Each row below holds a small network's activations on one input, seen along a few directions.
Each table varies a few parts of the input and shows all the possible inputs, shuffled.
Descriptions start from the smaller parts, as in this example, which fits no table here: one of 6 places along a line, together with either a single point or one of 11 places around a ring or (one of 3 separate values, together with one of 5 places around a ring).
Shared parts are said once, and a part with two or three values counts as separate values.

Other details of the inputs vary at random and push rows far along three fixed directions, the same in every table; ignore that.

Rows:
R1: 317, 656, -154, -15, -409, 60, 351, 521, -42, -182, 421, -514, -152, 165
R2: -152, -33, 34, 44, 110, -38, -158, -297, -26, -32, -162, 148, -3, -152
R3: 305, -360, 133, -133, 76, -28, 31, 107, 144, -70, 109, 369, 115, -47
R4: -293, 100, -46, 112, -61, 135, 90, 60, -286, 255, -27, 178, -88, 271
R5: -163, -228, 48, -53, 99, -44, -19, -34, 155, 174, -160, 117, 143, 161
R6: -294, -444, -412, -145, -309, -59, 62, 10, -1, 105, 73, -23, -249, 414
R7: 375, 351, 438, -38, 249, 283, 157, 183, -51, -264, -106, 268, 328, -328
R8: 19, -329, 99, -21, 123, 132, -207, -111, -315, -111, 56, 224, 41, -99
R9: -177, -127, 152, 92, 322, -531, 78, -142, -225, 393, -30, 483, -26, 93
R10: -372, -398, -342, -30, -228, -34, 67, -91, 10, 122, 10, -41, -234, 327
R11: -227, 561, -299, 66, -416, 168, 139, 314, 83, 102, 143, -722, -66, 379
R12: 8, -251, 241, -23, 276, -280, -86, -281, 8, 124, -207, 396, 75, -253
R13: 356, -41, -32, -262, -8, 659, -156, -63, 229, -712, -325, -313, 117, -468
R14: 10, -417, -145, -22, 40, 102, -35, -80, 181, -155, -51, -9, -30, -39
R15: 400, -58, 347, -65, 318, 15, 133, 92, 147, -286, -4, 293, 335, -281
R16: -265, -401, -395, -64, -113, 123, -16, -142, 137, 43, -97, -162, -96, 333
R17: 38, -231, -394, -214, -407, 242, 54, -9, 165, -183, 64, -318, -232, 145
R18: 219, -367, -202, -219, -94, 679, -313, -211, 244, -582, -366, -358, -12, -395
R19: 201, 351, 406, 13, 150, 152, 66, 148, 266, 64, -41, 16, 397, -114
R20: 299, -52, 378, -56, 277, 134, -120, -22, -211, -312, 53, 305, 244, -360
R21: 34, -141, -264, -61, -114, 225, -26, -21, 176, -134, 1, -327, -81, 71
R22: 217, 675, 500, 239, 224, -204, 14, 61, -186, 71, 165, 297, 166, -278
R23: -236, -264, -245, 103, 22, -56, -305, -293, 8, 52, -149, -73, -164, -17
R24: -256, 658, -312, 195, -418, -239, 96, 186, -249, 143, 226, -547, -433, 191
R25: -286, -544, -309, -42, -91, 157, -258, -202, 265, 112, -235, -237, -79, 196
R26: 30, 695, -110, -4, -374, -5, 434, 448, -25, -167, 313, -509, -131, 94
R27: -545, -183, -379, 73, -196, -127, -165, -336, -77, 252, -191, -164, -299, 172
R28: 567, 187, 470, -7, 298, 151, -57, 196, 340, -283, -60, -16, 426, -394
R29: 240, 554, 425, 191, 238, -541, 196, 204, -238, 236, 218, 268, 28, -145
R30: 272, -231, 154, -49, 209, 23, 44, 49, 122, -176, 2, 181, 196, -147
R31: 323, 506, 379, 178, 319, -500, 126, 229, -178, 97, 181, 187, 91, -176
R32: 102, -210, 104, 22, 275, 27, 32, 0, 93, 89, -9, 263, 175, 87
R33: -487, -142, -12, 157, 98, -144, 52, -14, 7, 661, -59, 243, 180, 515
R34: 187, 300, 230, 5, 177, -21, 297, 196, 30, 0, 123, 145, 225, 38
R35: 50, -167, -300, -246, -231, 95, -184, -291, 242, -395, -274, -528, -291, -402
R36: 280, 106, 63, -101, -14, 12, 244, 228, 41, -93, 184, 86, 103, 116
R37: 190, -796, -63, -135, 213, 14, -464, -472, 307, -276, -403, 15, -65, -524
R38: -386, -281, -356, 9, -123, -174, -131, -261, -43, 126, -197, -148, -260, 98
R39: 64, 218, -75, 81, -29, 58, -236, -125, -55, -206, -6, -226, -96, -204
R40: -150, 35, -26, 90, 150, -424, 52, -47, -209, 237, -2, 140, -127, 72
R41: -534, -9, -54, 275, 143, -131, 126, 104, -546, 659, 56, 556, -54, 611
R42: -142, -489, -243, -162, -273, 2, -9, -59, 108, 110, 69, 85, -188, 199
R43: 234, 661, -199, -121, -478, 83, 441, 444, -36, -220, 373, -517, -132, 198
R44: 17, 844, -150, 220, -259, -268, 129, 317, -225, -16, 276, -569, -319, 22
R45: -16, 131, -49, -49, -240, 191, -74, 29, -333, -220, 169, -243, -170, -90
R46: 327, 93, -35, -160, -57, 365, -352, -257, 288, -730, -241, -435, -13, -602
R47: -167, -1, 100, 46, 152, -171, 266, 38, -87, 367, 109, 369, 62, 293
R48: -333, -388, 77, 179, 378, -319, -213, -332, -159, 420, -178, 593, 67, 103
R49: -87, 57, 39, -31, -45, 46, -20, 6, -375, -95, 120, 57, -58, -13
R50: 281, 402, 301, -2, 115, -112, 390, 317, -6, -146, 188, 121, 230, -93
R51: -61, 489, -307, -117, -585, -36, 377, 464, -62, -84, 378, -488, -266, 323
R52: -331, -387, -158, 99, -109, -310, 112, 97, -158, 502, 236, 407, -180, 555
R53: -2, 379, 324, 341, 254, -247, -102, -12, -251, 251, 117, 351, 59, -81
R54: -41, 699, -147, 147, -309, 140, 120, 426, 112, 83, 186, -705, 25, 288
R55: -25, -416, 297, 70, 407, -142, 44, -145, 21, 459, -28, 774, 253, 180
R56: 483, -168, 336, -244, 144, 106, 180, 16, 173, -208, 17, 395, 256, -251
R57: 44, 284, 298, 254, 302, -312, -70, -30, -171, 227, 65, 328, 72, -149
R58: -592, -220, -373, 71, -221, -64, -185, -400, -158, 231, -157, -51, -317, 196
R59: -462, -237, -331, 12, -125, -50, -39, -39, 49, 337, -79, -179, -88, 483
R60: 390, 293, 310, -141, -88, -81, 338, 368, 75, -112, 279, 162, 147, -122
R61: -114, -438, -366, -67, -184, 38, 62, -3, -18, 115, 92, 26, -158, 402
R62: 68, 87, 233, 41, 261, -126, -107, -191, 38, -45, -162, 210, 121, -300
R63: 60, -1, 257, 30, 129, -9, -2, 91, 151, 208, -34, 141, 200, 23
R64: 278, 19, -32, -110, -80, 249, -352, -262, 299, -490, -247, -430, -60, -598
R65: 92, 16, 320, 126, 249, 85, -90, 70, 243, 207, -66, 124, 334, 41
R66: -255, -356, -246, -153, -230, 221, -156, -239, -256, -160, -37, -99, -216, -3
R67: 66, -375, -46, -76, -51, 292, -296, -187, -194, -294, 20, -57, -38, -230
R68: 67, 477, 279, 69, 101, 138, 258, 225, -242, 80, 26, 277, 165, -18
R69: 161, -175, -227, -98, -38, 93, -318, -204, 174, -382, -226, -410, -178, -359
R70: 47, -404, -55, -121, 176, -25, -297, -342, 169, -271, -344, -38, 3, -359
R71: -249, -42, -29, 77, -112, 105, -45, 8, 179, 329, -69, -158, 92, 266
R72: -19, -81, 146, -77, 45, 51, 5, -1, 217, 48, -91, 14, 175, -29
Each input here is: one of 6 places around a ring, together with either one of 2 separate values or one of 4 places along a line or one of 6 places along a line.
Changing only the place on the ring of 6 turns R27 into R48. The same change can be made to R12. Which row results?
> R70
Changing only the place on the ring of 6 turns R9 into R37. The same change can be made to R43. Which row results?
> R1
A walk changes only the place on the line of 6. It starts at R51 and steps to R43. List the rest of the walk in order.
> R50, R34, R5, R33
Which other rows does R4 become when the choice among 2 separate values takes its other values? List them by row number.
> R45
Which other rows does R66 become when the choice among 2 separate values takes its other values? List them by row number.
> R68
Which other rows does R9 become when the place on the line of 4 takes its other values? List them by row number.
> R2, R38, R62

Rows:
R73: 38, -156, -55, -109, -53, 202, 55, 48, 242, -43, -62, -92, 122, 94
R74: 68, 185, -115, -26, -212, 89, 15, 123, 14, -151, 96, -335, -123, -16
R75: -277, -829, -248, -97, 97, 80, -346, -483, 215, 94, -404, 129, -63, 7
R76: 356, 47, 205, -109, 72, 80, 7, 42, 136, -283, -12, 37, 140, -333
R77: 2, 539, 47, 126, -82, -49, 143, 231, -168, 17, 176, -176, -41, 65
R78: 91, -23, -76, -40, -57, 6, 2, 27, 81, -121, 13, -134, -66, -66
R79: 112, -122, 204, 19, 209, -91, -3, -15, -32, 81, 42, 302, 132, -44
R80: 50, -164, 135, -29, 144, -127, 37, -22, -36, 56, 7, 308, 78, -40
R81: 58, -125, 110, -10, 110, -22, 4, -22, -70, 9, 25, 249, 73, -10
R82: -191, -91, -110, 3, -87, 9, 156, 147, 60, 253, 40, 17, 30, 385
R83: 127, -98, 242, 29, 246, -20, -115, -107, 70, 38, -111, 243, 188, -171
R84: 79, -56, -62, -49, -72, 142, -60, -8, 32, -165, 25, -121, -22, -61
R85: 150, -185, 80, -112, 126, 133, -122, -173, 145, -233, -207, 30, 77, -307
R86: -244, 142, -81, 90, -52, -141, 48, 7, -111, 253, 33, -6, -99, 187
R87: -259, -430, -202, -39, -51, -29, -55, -203, -69, 155, -80, 183, -125, 180
R88: 53, -277, 208, 39, 306, -67, -154, -165, 66, 115, -168, 331, 175, -130
R89: 369, -129, 148, -151, 90, 210, -74, -43, 140, -383, -87, 24, 120, -367
R90: -26, 343, 93, 158, 59, -199, 100, 140, -81, 191, 110, 18, 23, 104
R91: 287, -89, 201, -138, 152, 192, -136, -157, 214, -334, -197, 40, 153, -437
R92: -56, 41, -278, -45, -249, 81, -11, 64, -7, -119, 61, -397, -201, 79
R93: 11, 119, 168, 105, 122, -157, 120, 131, -200, 194, 166, 288, 67, 121
R94: 115, 198, 77, -2, -23, 32, 88, 124, -106, -60, 115, 36, 10, -27
R95: -122, 169, -239, -25, -250, 46, 14, 20, 26, -98, -13, -416, -193, 31
R96: -287, -223, -59, 106, 63, -76, -107, -152, -94, 253, -60, 184, -16, 190
R97: 92, 7, 149, 37, 160, -23, -84, -44, 48, 3, -61, 68, 125, -117
R98: -317, -77, -427, -58, -312, 74, -96, -135, 42, -59, -85, -461, -275, 128
R99: -145, 224, -144, 86, -148, -186, 148, 158, -143, 171, 201, -123, -158, 248
R100: -55, -71, -109, -4, -84, -68, 10, -5, -2, 40, 40, -43, -86, 80
R101: 76, -198, 122, -37, 120, -97, 6, -59, 10, -4, -3, 263, 82, -66
R102: 12, 336, 7, 22, -64, -28, 104, 105, -67, -49, 60, -172, -40, -25
R103: -124, -3, -277, -66, -254, 226, -116, -93, 63, -190, -95, -425, -185, -28
R104: -34, 229, 120, 129, 116, -216, 63, 86, -66, 209, 55, 111, 45, 69
R105: 243, 409, 206, 12, 28, -79, 210, 222, -124, -100, 190, 65, 69, -98
R106: -356, -406, -72, 32, 39, -51, 83, -51, 23, 463, -42, 344, 61, 463
R107: 184, 351, 193, 54, 71, 18, 57, 136, -34, -120, 51, -24, 99, -167
R108: -306, -46, -127, 91, -51, -223, 148, 18, -280, 343, 120, 251, -136, 354
R109: 141, 60, -81, -70, -102, 241, -156, -52, 157, -336, -102, -370, -23, -246
R110: -114, 9, -258, -27, -248, 200, -151, -79, 76, -161, -75, -425, -156, -19
R111: 197, 389, 303, 105, 121, -108, 164, 239, -170, 70, 235, 199, 137, -8
What is each input in this table made of?
> one of 3 separate values, together with either a single point or (one of 2 separate values, together with one of 6 places around a ring)
Changing only the choice among 3 separate values turns R81 into R89. The same change can be made to R102. Which row results?
> R85
Which other rows does R89 become when the choice among 2 separate values takes its other values? List them by row number.
> R107
Which other rows does R76 become when the choice among 2 separate values takes its other values? List them by row number.
> R86
